Each row has a name. Each piece below is followed by the name of the row it came from, unless a question asks for something else. Each question is about the rows just above it. Some pieces are copies with a little noise.

Columns, left to right: U T N J P X F G L
(98): [124 153 120 105 118 131 148  47  45]
(89): [119 109 119 119 129 132 152  77 142]
(130): [126 118 122  94 128 129 151  69  96]
(102): [131 126 128 129 129 130 130 125 127]
(163): [125 152 120 103 119 131 150  48  44]
(145): [106 119 134 111 124 130 146  74 135]
(135): [151 118 128  94 122  69  95 126 129]
(138): [105  84 113 115 139 135 173  42 147]
(144): [121 114 122 109 127 124 150  75 124]
(32): [136 132 120 101 120 117 154  54  59]
(128): [ 99 131 139 118 121 129 143  74 134]
(39): [137 135 121 102 117 115 151  54  55]
Which column holds this, read top down? [127  44 135 129 147 124  59] | L
find: [151 119 128  93 123  68  94 125 129] | (135)
[ 74 118  99 143 129 121 131 134 139] is which row reordered? | (128)
[115 109] is in which column, read top down? | J
[ 69  94  96 118 122 126 128 129 151] is which row reordered? | (130)
Which column holds this, read top down? [ 69 125  48] | G

Columns, left to right: B A H W S E V Q D
(79): [ 78  54 103 167 115 202  41  81 105]
(91): [211 155  41 155 172 162  94 134 115]
(115): [ 78  54 103 167 115 202  77  83 123]
(95): [ 58  74  87 138 134 210 124  97  70]
(134): [120 115  91 164 212 198  53 126 139]
Which column holds this, read top down? [155 167 138] | W
find: [ 78  54 103 168 114 202  79  84 122] | (115)

Columns, left to right: M R K Y Z
(43): [124 127 117 101 100]
(3): [177 126  38 148 134]
(111): [ 37 134 148 177 126]
Which column holds [134 126] top down? | Z
Which column holds this, read top down? [177  37] | M
[ 38 134 148 177 126] is which row reordered? | (3)
Which column holds this, read top down? [148 177] | Y

Columns, left to right: Tagar sig bolu dop tanit zama rogik
(203): [108 127 116 136 108 104 113]
(31): [111 107 123 132 116 125 131]
(103): [143 177  98 170 169 137 169]
(113): [132 130 137 136 113 101 136]
(16): [140 115 145 122 137 146 145]
(21): [119 111 172 135 109 127 145]
(117): [201 108 104 120  58 108 138]
(177): [ 76 118 144 115 101 137  88]
(200): [128 129 131 128 126 129 126]
(156): [ 55  80 105 154  55 114 176]
(50): [121 140 146 145 137 145 115]
Put [146 115 137 145 121 140 145] back in order: which row is it? | (50)
find: [144 175  99 170 169 137 170] | (103)

Columns, left to right: vod Tinu golel Nav gaf gefeg begag
(15): [114 150 166 136 103  61 125]
(84): [125 135 114  61 150 103 166]
(20): [114 150 166 136 103 159 125]
Put [136 103  61 125 114 150 166] back in order: which row is it? | (15)
find: [115 150 166 136 104  61 126] | (15)
Which column holds this, read top down? [ 61 136] | Nav

Columns, left to right: tesuv Zipu bof lider kofo dofir
(26): [ 93 141 132 134  99 135]
(120): [146 127  94 104 112 108]
(13): [ 72 161 176 133 144 195]
(19): [160 159  85 124 129  64]
(107): [124  77 149 134 135 210]
(60): [122 138 131 119 106 106]
(72): [ 85 121 136 164  99 150]
(143): [102  77 149 134 135 210]
(24): [147 119 104 121 125  94]
find: [147 120 104 121 126  94] | (24)
Put [141 134 135 132  93  99] back in order: which row is it? | (26)
find: [ 93 141 131 134  97 135] | (26)

Columns, left to right: nimun seb pizi Todir ronus
(198): [143 152 157 164 156]
(68): [185 191 113 104 111]
(148): [110  99 127 130 128]
(64): [137 127 128 116 126]
(119): [ 91 106 133 158 147]
(88): [119 113 145 147 143]
(33): [137 127 128  71  84]
(90): [171 168 142 121 129]
(77): [120 122 106 102 101]
(196): [171 168 142 121  62]
Which column holds this, read top down? [191  99 127] | seb
find: [170 169 141 122 130] | (90)
find: [138 126 128  72  84] | (33)

Columns, left to right: tugub Gade Tilo perim Gizin pof mel
(18): [ 85  94 132 156  69 107 139]
(27): [223 139 189 125 123 215 195]
(112): [ 96 139 104 105 130  62 162]
(146): [ 38 154  73 122 124 138 211]
(121): [159 147 170 114 136 181 165]
[125 105] is in which column, read top down? | perim
Which row holds these entries in another order? [139 107  69 156 132  94  85] | (18)

Columns, left to right: Meke sofe guvo Duf
(63): [ 47 139  56  96]
(6): [195  97 184  93]
(22): [ 89 163  74 109]
(105): [116 105  77  75]
(82): [ 56 164  86 209]
find: [116 104  77  75] | (105)
Which column holds [ 47 195  89] top down? | Meke
Put [ 86 209  56 164] back in order: which row is it? | (82)
[ 97 163 105 164] is in which column, read top down? | sofe

Columns, left to right: vov Mufu vifo mun miz mapef Beto bam
(122): [164 180 106  96  96 108  63 110]
(9): [110 164  96 106  96  63 179 108]
(100): [ 70 152 175 133 100 128 138  99]
(34): [ 70 152 175 133 100 128 138 160]
(97): [ 88 113 108 164 102  67 126 119]
Which row holds these entries in another order? [106 110  96  63 179 108  96 164] | (9)
[164 152] is in which column, read top down? | Mufu

Columns, left to right: kib riba Muz Romi dag rop silu gel Fevuz
(35): [145 181 150 171 138 156 117 220 140]
(12): [119 108 172  94 152 190 119  82 183]
(188): [ 84  58 123  64 113  98 129 138 135]
(165): [ 76 101 164 103 176 128 130 140 148]
(73): [151  67 167 152 115 175 128 127 115]
(81): [145 181 150 171 138 156 117 220 141]
(151): [116 134 169 103 144 192 128  88 182]
(36): [ 98 107 140  88 206 173 171 187 163]
(141): [ 95  89 135  82 180 155 138 170 146]
[171 220 150 145 181 138 156 117 141] is which row reordered? | (81)
[190  98 128 175] is in which column, read top down? | rop
[152 119 183 190  82 119  94 108 172] is which row reordered? | (12)
Which column holds [148 115] top down? | Fevuz

Columns, left to right: fub Sak Zuno puzav noli did kapu
(42): [118 151 148 111 151 110  52]
(41): [ 95 167 138 160 158 145 159]
(114): [118 111 151 110 151  52 149]
find: [120 111 150 110 150  52 148] | (114)
[159 149] is in which column, read top down? | kapu
Which column holds this, read top down? [111 160] | puzav
Which row holds these entries in another order? [149  52 151 110 151 111 118] | (114)

Columns, left to right: faba sokem Mig dut Vosit tamu lovaf
(182): [122 125 109 142 129 132 130]
(70): [106 152 142 124 117 129 120]
(154): [126 123 130 136 129 129 130]
(201): [168 127 127 151 137 145 124]
(207): [106 153 142 124 117 129 120]
(189): [ 98 111 120 119 145 136 125]
(85): [134 195 163  34  40 120  77]
(92): [136 119 126 147 131 124 139]
(179): [121 117 123 104 121 140 115]
(187): [117 104 140 130 141 140 124]
(142): [176 137 137 144 128 122 137]
Which column holds this, read top down? [142 120 163 126 123 140 137] | Mig
find: [106 153 142 124 117 129 120] | (207)

Columns, left to right: paz dov dup Mebap rumu Duzed nimiz
(2): [203 146 113 161 145 155  33]
(104): [143 197 120 126 146  72 134]
(29): [145 203 134 120 146  78 139]
(124): [144 189 146 117 140  94 136]
(109): [145 137 116 131  93  90 164]
(62): [196 136 112 160 144 158  46]
find: [194 135 112 160 143 158  44] | (62)
find: [144 137 116 132  92  90 163] | (109)
Which column holds this, read top down? [113 120 134] | dup
Put [197 120 126 146  72 134 143] back in order: which row is it? | (104)
find: [203 146 112 161 146 155  33] | (2)
[120 134 146 116 112] is in which column, read top down? | dup

Columns, left to right: kopad deku beba riras fem romit lorok ruvi gimu Nosov
(14): [119 131 132 118 142 127 143 114 124 135]
(158): [ 57 163 156 118 158 147 136 112 118 120]
(170): [129 122 121 130 132 109 133 112 100 134]
(106): [185 108 118 110 115 134 155 119 149 144]
(123): [182 110 122 109 116 137 157 123 147 148]
(66): [125 130 124 142 117 131  99 153 145 114]
(168): [122 112 129 132 109 100 130 134 133 120]
(150): [ 73 155 148 114 152 150 143 115 126 126]
[134 137 131 100 150] is in which column, read top down? | romit
find: [125 130 124 142 117 131  99 152 145 114] | (66)
find: [ 71 155 148 113 151 149 143 115 125 125] | (150)
Which row holds these entries in another order? [134 100 112 133 109 132 130 121 122 129] | (170)
[129 109 112 130 134 121 100 132 122 133] is which row reordered? | (170)

Columns, left to right: gid Siz noz sot kimo
(11): [114 122 139 114 136]
(127): [114 142 157 125 122]
(10): [133 134 132 115 107]
(71): [116 117 120 112 139]
(28): [144 197 154 135 173]
(4): [150 176 131 117 137]
(76): [157 142 115 122 125]
(61): [ 88 149 138 114 125]
find: [114 143 158 125 122] | (127)
Put [114 122 125 142 157] back in order: which row is it? | (127)
[133 116 144 150 157] is in which column, read top down? | gid
[154 131 115] is in which column, read top down? | noz

Columns, left to right: Pid pera Mis Buv
(46): [101  76 136 111]
(167): [181 207 138 143]
(99): [102 111  76 136]
(180): [111  76 100 136]
(96): [176 181 139 136]
(37): [166 203 173 133]
(80): [124 131 133 126]
(5): [141 166 117 104]
(164): [120 178 115 120]
(149): [139 181 177 136]
[115 120 120 178] is which row reordered? | (164)
[131 166 178 181] is in which column, read top down? | pera
[136 139 181 176] is which row reordered? | (96)
[100 136 111  76] is which row reordered? | (180)
find: [167 204 174 133] | (37)
Which column holds this, read top down? [111 143] | Buv
Which row holds these entries in another order? [101 136  76 111] | (46)

Columns, left to right: puvo vumiz mufid rif nuzaf funo kod kizig pefot vaf
(23): [111 124 110 147 137 139 149 173 117 103]
(30): [111 124 110 147 137 139 149 173 111  99]
(116): [111 124 110 147 137 139 149 173 111 108]
(65): [111 124 110 147 137 139 149 173 127  88]
Where do [111 124 110 147 137 139 149 173 111  99] appear? | (30)
find: [112 126 112 149 138 138 150 171 125  90] | (65)
Which column holds this, read top down? [111 111 127] | pefot

Columns, left to right: Mito Leni Fibob Vit Kon Pas
(136): [ 93  54  76 195  70 161]
(94): [106  96  71 144 146 199]
(54): [111  84 144 126 146  71]
(129): [ 94  93 130 102  58  58]
find: [112  84 145 126 147  71] | (54)
Which column holds [144 130] top down? | Fibob

Columns, left to right: kovup rilus tet tibe puz vazaz Bobu
(25): [125 139  50 135 204 116 206]
(59): [126 112 141 117 144 124 137]
(153): [127 125 141 156 107 123 116]
(101): [127 128 127 167 139 131 130]
(83): [122 136 131 176 114 116  81]
(197): [127 127 133 130 129 127 128]
(155): [142 141 124 110 133 137 140]
(173): [129 124 129 140 124 122 127]
(40): [123 137 142 110 140 141 133]
(161): [128 124 147 129 104 131 104]
(159): [112 144 126 137 116 124 141]
[112 125 128 136 127 141 124 137 124 144] is in which column, read top down? | rilus
[112 117 124 126 137 141 144] is which row reordered? | (59)
Put [123 140 110 142 133 141 137] back in order: which row is it? | (40)
Which column holds this, read top down? [133 124 129] | tet
[127 131 133] is in which column, read top down? | tet
find: [127 124 140 158 107 123 116] | (153)

Columns, left to right: sosi Rem Lesad tomus
(160): [121 101 108 153]
(171): [119 162 124  69]
(195): [ 74 155 115 174]
(169): [139 123  94 132]
(53): [135 130 127  70]
(152): [ 98 176 121  88]
(172): [139 123  94 130]
(157): [119 118 106 100]
(192): [119 118  99 106]
(55): [139 123  94 153]
find: [121 101 108 154] | (160)
Put [ 99 106 119 118] back in order: which row is it? | (192)
find: [135 129 128  70] | (53)
find: [ 73 157 117 174] | (195)
Which column holds [106  99] top down? | Lesad
[119  74 139] is in which column, read top down? | sosi

Columns, left to right: muvan pipu Lemaz dos kekig
(78): [161 126 138 126 145]
(126): [ 88  58 120 136  90]
(133): [161 114 106 123 129]
(45): [128 138  75 132 127]
(47): [138 128 132  74 127]
Which row holds these entries in another order? [ 75 127 128 132 138] | (45)
Which column holds [138 120 106  75] top down? | Lemaz
[161 128] is in which column, read top down? | muvan
[106  75 132] is in which column, read top down? | Lemaz

Columns, left to right: lor zifab sasog nomu vala pafeg nuvo Nibo
(110): [149 121 143 152  61 183 111 140]
(86): [113 105 138 168  59 183 109 125]
(56): [105 108 138 168 125  59 183 113]
(67): [125 130  60 109 176 114 172 167]
Which column holds this, read top down? [140 125 113] | Nibo
Which row holds these entries in another order? [109 125 113 105 138 168  59 183] | (86)
Which column holds [109 183 172] top down? | nuvo
find: [149 121 144 152  61 183 111 141] | (110)
find: [112 107 138 166  60 183 109 126] | (86)

Columns, left to right: kaded zosat dapib Fuba
(87): [146 105 130 113]
(38): [ 85  81 156 183]
(58): [147 104 165 105]
(132): [161  81 156 183]
(108): [122 144 103 127]
(57): [ 72  93 162 145]
(7): [ 93 161  72 145]
(147): [132  69 146 101]
Which column holds this, read top down? [105 183 127 145 145] | Fuba
[ 72  93 145 162] is which row reordered? | (57)
Which column holds [ 81 144] top down? | zosat

Columns, left to right: vog puve Mezaz Lilem pel les zomu
(51): [169 150 169  64  97 152 129]
(137): [ 87  87 158 106 139 166 139]
(8): [169 169 150 129  98  64 152]
(69): [180 144 183  81  46 102 142]
(52): [173 191 127  87 135 147 152]
(93): [142 180  46  81 102 144 182]
Which column holds this, read top down? [ 97 139  98] | pel
Which row holds these entries in another order? [182 144 102  81  46 180 142] | (93)
Which row holds these entries in another order? [152 150 169  64  98 129 169] | (8)

